These are the activations of a small neural network, seen along a few directions. Each row is one input.
Each table varies a few parts of the input and shows all the possible inputs, shuffled.
Descriptions start from the smaller parts, as in this example, which fits no table here: one of 6 places along a line, together with either a single point or one of 11 places along a line or (one of 3 separate values, together with one of 8 places around a ring).
Shared parts are said once, and a part with two or three values counts as separate values.

Other details of the inputs shift rows strongly along two fixed directions, in all tables alike. That doesn't count.

Table:
row 1: 70 197 -623 577 329 89 442 -352 131 122 -268 195
row 2: 442 341 -494 274 -60 335 26 449 356 738 -65 -512
row 3: 240 174 205 -244 -32 97 86 439 166 437 281 -403
row 4: 257 299 -282 -256 -73 108 -16 462 498 441 244 -189
row 5: -227 -436 346 -18 42 -90 -38 -445 -358 -497 -209 388
row 6: 123 262 -449 633 267 127 665 -427 -33 246 -366 185
row 7: -323 -308 261 170 -3 -558 -229 -194 -113 -581 -43 285
row 8: 242 310 51 -197 -140 76 -25 479 118 334 367 -306
row 9: 303 342 -14 -413 -242 113 31 551 199 408 373 -334
row 10: 21 154 -324 408 382 179 658 -495 -136 213 -388 -153
row 11: -275 -341 -21 351 190 -218 -192 -470 -86 -559 -190 505
row 12: 127 80 135 -82 23 109 146 153 -79 154 163 -233
row 13: -22 103 102 -175 49 248 24 53 -101 194 90 -311
row 14: -157 -187 396 -421 -283 -495 -453 352 164 -296 274 11
row 15: 173 235 -310 446 288 279 698 -287 -16 407 -302 -21
row 16: -2 -94 423 -236 -58 104 -235 207 -99 32 181 -37
row 17: 76 320 -38 -172 -172 -62 -140 538 161 212 335 -245
row 18: -33 309 -641 419 122 178 492 -338 -123 97 -389 333
row 19: -348 -417 423 88 178 -104 -138 -519 -249 -426 -281 196
row 20: 180 297 26 -176 -156 176 -61 419 53 335 344 -210
row 21: 223 270 133 -319 -113 333 12 510 51 487 374 -393
row 22: 157 287 -391 482 295 441 700 -329 -94 440 -355 60
row 23: -157 25 192 -179 -209 -175 -392 332 -12 -151 298 10
row 24: -60 -45 -144 233 62 38 232 -428 -246 -194 -276 403
row 25: -245 -357 12 239 146 -357 -207 -376 -179 -706 -7 326
row 26: -159 -115 -40 389 346 36 405 -634 -162 -76 -449 70
row 27: 105 182 203 -373 -18 178 -56 353 66 323 261 -539
row 28: 189 126 206 -413 -143 259 8 384 190 427 169 -195
row 29: -173 -451 293 73 107 -298 184 -499 -256 -487 -224 245
row 30: -9 140 -44 -134 -148 -158 -31 241 264 122 46 23
row 31: -51 -114 319 -465 -70 -17 -109 81 -44 -66 128 -300
row 32: -114 -180 263 -327 -152 -179 -648 342 83 -306 465 5
row 33: 343 484 -584 -160 -25 265 230 414 319 483 256 -292
row 34: 121 -246 97 73 -157 -188 -495 299 109 -47 58 -322
row 35: 172 79 -660 781 167 316 247 -320 -55 240 -536 2
row 36: 209 285 -21 -368 -245 182 -15 434 105 341 324 -197
row 37: 229 341 -586 400 176 137 792 -319 -6 322 -301 52
row 38: -50 -65 118 -197 -59 -43 -530 286 118 -143 298 92
row 39: -44 -75 -69 437 178 -206 316 -428 -175 -210 -214 223
row 40: 203 606 -360 29 -74 289 136 514 332 690 119 -185
row 41: -214 -110 437 -294 -244 -253 -665 395 20 -255 295 125
row 42: -192 -5 -253 297 42 -98 198 -363 -62 -200 -345 427
row 43: -177 -519 24 409 -49 -181 -444 -326 -335 -585 -227 125
row 44: -83 -94 315 -510 -117 102 -184 115 -67 -5 164 -258
row 45: 41 152 -481 355 358 209 838 -626 -138 202 -514 -76
row 46: -230 -436 338 -73 -10 -130 -11 -401 -375 -528 -86 269
row 47: -42 -255 594 -461 -278 -344 -446 285 182 -188 267 46
row 48: 7 -346 300 -86 -259 -71 -856 359 -15 -189 116 -144
row 49: 87 274 -56 -368 -263 -79 -120 535 201 176 316 -214
row 50: -27 -62 -31 -320 -143 -55 -331 221 102 -175 305 39
row 51: -321 -441 398 -119 79 -107 -113 -491 -195 -429 -287 208
row 52: -130 -548 138 314 -69 -321 -505 -208 -256 -625 -152 16
row 53: 142 177 -477 366 249 269 848 -483 -248 143 -354 40
row 54: -76 -188 468 -483 -78 -79 -207 110 150 23 69 -227
row 55: 331 536 -598 -161 -24 444 138 439 331 618 180 -154
row 56: 66 437 -640 611 216 108 618 -211 101 353 -336 122
row 57: -39 -250 270 -447 -165 -383 -503 322 263 -296 364 -17
row 58: -316 -336 321 89 190 -17 -110 -501 -359 -405 -258 184
row 59: -301 -391 363 -176 62 -50 -158 -429 -294 -435 -223 186
row 60: 195 224 -166 -134 0 -29 -128 455 360 274 345 -252
row 61: -219 -300 318 167 17 -197 -230 -319 -303 -490 -83 423
row 62: 183 256 149 -182 -143 152 -146 452 222 412 252 -135
row 63: 169 324 -489 334 114 297 599 -280 10 350 -323 190
row 64: 24 -207 488 -404 -136 -109 -142 199 129 13 149 -81
row 65: -368 -281 38 100 -78 -334 -116 -367 -281 -645 -134 442
row 66: -268 -433 125 -2 16 -290 -346 -315 -3 -613 -86 484
Each input here is: one of 6 places around a ring, together with either a single point or (one of 2 separate values, together with one of 5 places along a line).
The inputs of row 46 and row 28 match in every part but the place on the ring of 6. If row 20 is changed in the same way as row 46 into row 28, which row does it become?
Answer: row 62
The inputs of row 11 and row 38 match in every part but the place on the ring of 6. If row 22 is changed in the same way as row 11 into row 38, which row does it become?
Answer: row 16
Which other rows agree with row 56 in the place on the ring of 6? List them by row number.
Answer: row 1, row 2, row 4, row 6, row 15, row 26, row 30, row 47, row 54, row 64
Which other rows agree with row 17 in the place on the ring of 6? List them by row number.
Answer: row 8, row 9, row 12, row 25, row 27, row 31, row 33, row 49, row 52, row 53
Start at row 32 and move only the place on the line of 5, one step at a time. The first step leads to row 23. Which rows follow, in order?
Answer: row 20, row 21, row 13
Which other rows does row 20 become when the choice among 2 separate values takes its other values? List them by row number.
Answer: row 36

Table:
row 67: -34 15 522 -740 -178 -134 -43 388 208 76 424 -189
row 68: -381 -481 37 157 -41 -505 -253 -489 -402 -956 -80 462
row 69: 215 585 -360 -97 149 486 748 -46 133 699 -147 1
row 70: -417 -476 99 156 -75 -309 -386 -468 -384 -910 -177 624
row 71: 0 96 -55 172 140 378 186 -188 -278 161 -134 -63
row 72: -12 -18 303 -318 -191 -80 -604 510 385 156 239 -145
row 73: 93 62 -51 309 1 108 193 -103 -11 235 -248 70
row 74: 38 103 -81 165 167 186 307 -188 -277 61 -49 -234
row 75: 132 -173 340 -504 -170 -42 -402 409 181 37 307 -475
row 76: 102 48 187 -314 -213 -277 -451 555 281 -14 520 -117
row 77: 124 57 -95 302 49 -82 332 -76 -27 128 -184 -99
row 78: 11 87 -312 290 161 -118 176 -90 151 91 -163 -66
row 79: 80 -64 -198 117 116 299 118 -203 -36 162 -252 -59
row 80: 49 158 -337 304 83 89 79 -11 77 75 -55 290
What is each input in this table made of?
Answer: one of 2 separate values, together with either a single point or one of 6 places along a line
The inputs of row 77 and row 73 match in every part but the choice among 2 separate values. If row 68 is changed in the same way as row 77 into row 73, which row does it become?
Answer: row 70

Table:
row 81: -138 -215 107 149 -13 -58 -198 -160 -130 -319 -67 136
row 82: -216 -406 245 119 -30 -379 -186 -238 -107 -515 -105 243
row 83: 42 159 29 -305 -106 58 -121 330 173 181 271 -85
row 84: 123 101 72 -169 -155 108 -263 390 42 213 216 -158
row 85: 99 50 279 -410 -66 126 17 239 0 215 216 -379
row 86: 70 187 64 -225 -127 -46 -111 366 160 168 210 -137
row 87: 103 226 -556 460 233 254 407 -296 -56 223 -323 2
row 88: 86 226 -260 272 270 373 713 -422 -128 369 -405 -10
row 89: 80 68 -36 -46 -81 4 -105 200 149 194 118 -161
row 90: -192 -364 297 89 16 -393 -223 -289 -104 -548 -43 292
row 91: 6 96 -299 117 48 100 254 -231 -64 -20 -164 199
row 92: 39 146 -20 -150 -47 21 -7 251 122 142 184 -42
row 93: -103 -273 78 100 56 -168 -178 -140 -56 -301 -107 101
What is each input in this table made of?
Answer: either one of 2 separate values or one of 11 places along a line
Start at row 84 and move only the place on the line of 11, one step at a time. The first step leads to row 81. Which rows follow, in order?
Answer: row 87, row 93, row 89, row 82, row 90, row 86, row 92, row 83, row 91

Table:
row 94: 233 681 -819 140 200 380 665 -26 510 733 -58 43
row 95: -219 -319 569 -379 -67 -123 -115 -198 53 -138 -168 67
row 96: 220 8 115 -436 -408 -348 -616 884 334 -14 597 -262
row 97: -172 -40 -534 395 365 -211 605 -597 -45 -442 -305 258
row 98: 103 -275 247 -26 113 200 -46 -131 -221 23 -9 -433
row 99: 42 130 -452 427 6 171 -375 -8 -1 73 -193 198
row 100: 94 -98 622 -857 -308 -141 -293 446 236 129 384 -644
row 101: 256 152 64 -146 68 680 89 354 127 778 -34 -449
row 102: 304 641 -75 184 34 276 534 367 243 787 -9 -144
row 103: -58 -206 48 41 -178 -353 -457 136 157 -282 55 477
row 104: -197 -246 359 438 136 -514 240 -535 -363 -488 -111 184
row 105: -481 -333 577 -600 -185 10 -272 -226 -666 -785 260 543
row 106: -125 -94 -722 819 223 -27 40 -468 -365 -373 -410 161
What is each input in this table made of?
Answer: either a single point or (one of 2 separate values, together with one of 6 places along a line)
Which other rows does row 106 become when the choice among 2 separate values takes its other values? List them by row number.
Answer: row 99
Which other rows does row 103 become when the choice among 2 separate values takes its other values? List them by row number.
Answer: row 96

Table:
row 107: -169 -210 -201 120 368 64 506 -648 -321 -347 -252 80
row 108: 161 157 -75 1 23 149 1 248 -144 60 366 -156
row 109: 43 378 -294 -177 -46 142 -66 555 121 279 377 -371
row 110: -7 -346 395 -391 -170 -311 -927 429 407 -235 374 -192
row 111: -543 -317 -172 583 266 -94 30 -751 -381 -648 -466 698
row 112: 160 246 85 -94 50 241 -130 221 122 472 103 -500
row 113: -36 -124 -523 357 41 -282 282 -534 -111 -487 -278 342
row 114: 244 653 -871 283 -6 282 672 249 22 566 -91 -254
row 115: -244 -407 245 217 -121 -398 -348 -32 -107 -435 -225 106
row 116: -34 320 -554 394 -1 249 419 -96 -52 255 -371 261
row 117: -40 -94 626 -668 -391 -305 -511 378 -96 -195 431 -293
row 118: -115 -518 57 812 142 -259 171 -752 -493 -582 -522 463
row 119: 109 441 77 -345 -31 437 -111 311 117 494 178 -228
row 120: 225 752 -410 195 247 267 817 108 382 848 -61 113
row 121: 314 314 33 -146 -274 337 -25 533 75 483 223 -23
row 122: 305 599 -927 176 199 512 357 48 338 689 -103 48
row 123: 240 172 -401 650 291 346 358 -170 -115 318 -188 -82
row 124: -87 -359 772 -874 -354 -59 -470 387 129 -88 241 -35
row 125: 206 532 -750 498 238 446 405 195 199 709 -180 -371
row 126: -245 -667 112 419 224 -217 381 -946 -344 -528 -681 288
row 127: -263 -166 439 -37 110 -618 104 -188 15 -495 180 284
row 128: -140 -111 626 -647 -185 -202 -630 316 -89 -264 539 -314
row 129: 235 258 -296 -255 -255 121 -137 373 397 353 94 67
row 130: -276 -524 -26 216 198 -257 537 -932 -502 -709 -484 358
row 131: -399 -472 72 210 391 66 280 -929 -378 -585 -540 560
row 132: 191 284 8 -89 -66 441 -126 417 75 412 322 -32
row 133: 495 470 -860 380 40 273 465 120 412 669 -279 -248
row 134: -201 -328 -26 -73 18 -371 -392 -218 -1 -687 174 198
row 135: -229 -600 478 -134 181 -138 -230 -304 -88 -393 -138 -64
row 136: 69 -235 587 -452 -421 -302 -544 546 -133 -284 575 -110
row 137: -113 -120 773 -659 -429 -116 -647 347 10 -92 272 -18
row 138: 246 238 111 -111 -153 119 -22 267 102 495 -16 -458
row 139: -102 -216 891 -361 -124 -563 -467 452 433 -49 423 -116
The inputs of row 131 and row 135 match in every part but one. If row 137 is changed in the same way as row 131 into row 135, which row does it become?
Answer: row 138
What is each input in this table made of?
Answer: one of 3 separate values, together with either a single point or (one of 2 separate values, together with one of 5 places along a line)
Which other rows does row 119 become when the choice among 2 separate values takes its other values? List them by row number.
Answer: row 137
Start at row 107 and move only the place on the line of 5, one step at a time. The first step leads to row 128. Which rows follow, in order?
Answer: row 108, row 109, row 134
Which other rows does row 110 become when the choice among 3 separate values takes its other values? List them by row number.
Answer: row 122, row 134

Table:
row 140: -191 -529 294 160 -21 -156 -424 -264 -150 -490 -209 367
row 141: -57 -92 627 -269 -115 -146 -124 233 -127 114 38 -204
row 142: 93 227 -557 389 167 -5 480 -202 88 158 -218 -48
row 143: -105 -147 -250 347 117 46 15 -340 -223 -199 -285 37
row 144: 320 336 -275 7 -53 130 189 355 412 547 65 -94
row 145: -155 -25 352 -687 -131 116 33 296 102 116 248 -60
row 146: -17 -43 562 -851 -266 -61 -348 207 71 -53 249 -78
row 147: -223 -357 268 94 -54 -299 -296 -237 -184 -590 -3 580
row 148: 167 283 -611 352 75 151 499 -148 -172 91 -97 73
row 149: -37 -146 85 162 403 77 347 -428 -220 -195 -187 -3
row 150: -146 -25 -204 340 159 -221 168 -338 54 -199 -228 173
row 151: -95 -145 365 -337 -194 -53 -702 420 139 -51 252 -241
row 152: 254 140 -145 -174 -161 -79 30 417 262 237 216 -316
row 153: -83 -72 -35 177 77 -230 -2 -155 129 -131 -120 216
row 154: 128 365 -97 -177 -115 134 -133 451 202 321 313 -27
row 155: 225 328 -304 40 7 396 -30 342 221 578 7 -249
row 156: -50 42 102 -251 -179 -138 -322 333 7 -136 368 -58
row 157: -357 -253 210 89 0 -345 -318 -265 -205 -644 38 390
row 158: 0 -204 -257 331 52 50 71 -316 -268 -228 -291 39
row 159: 183 217 126 -5 -70 326 294 93 21 432 4 -341
row 160: 147 99 -257 264 302 309 573 -451 -157 321 -159 -156
What is each input in this table made of?
Answer: either one of 2 separate values or one of 4 places along a line or (one of 3 separate values, together with one of 5 places along a line)
Which other rows does row 144 become when the choice among 3 separate values takes its other values? List them by row number.
Answer: row 140, row 147
List by row number the other inputs of the same sort as row 146.
Answer: row 145

Table:
row 161: 151 224 -361 220 91 188 277 -19 86 300 -133 -76
row 162: 14 -48 337 -421 -239 -64 -500 473 111 -6 375 -148
row 163: 0 20 217 -317 -158 -59 -284 343 129 28 265 -46
row 164: 116 193 -128 -12 -26 166 3 203 115 279 52 -87
row 165: -42 -84 -15 177 61 -77 5 -136 -26 -96 -104 63
row 166: -321 -498 331 61 13 -434 -248 -389 -196 -707 -108 379
row 167: 64 141 -330 270 105 151 250 -157 3 150 -200 51
row 168: 24 45 38 -66 -35 -75 -28 116 92 31 103 -43
row 169: -54 -1 -117 104 48 -40 110 -152 -37 -93 -98 145
row 170: -193 -290 47 271 100 -225 -15 -403 -233 -460 -185 233
row 171: -3 9 116 -122 96 153 190 -128 -96 97 -46 -109
row 172: 27 -67 455 -415 -126 19 -128 227 21 114 175 -214
row 173: 89 163 -408 294 122 146 337 -171 -50 136 -179 -6
row 174: 127 193 -181 -43 -53 152 32 193 82 228 84 -144
What is each input in this table made of?
Answer: either one of 2 separate values or (one of 3 separate values, together with one of 4 places along a line)
Which other rows does row 161 become when the choice among 3 separate values takes its other values? List them by row number.
Answer: row 166, row 173
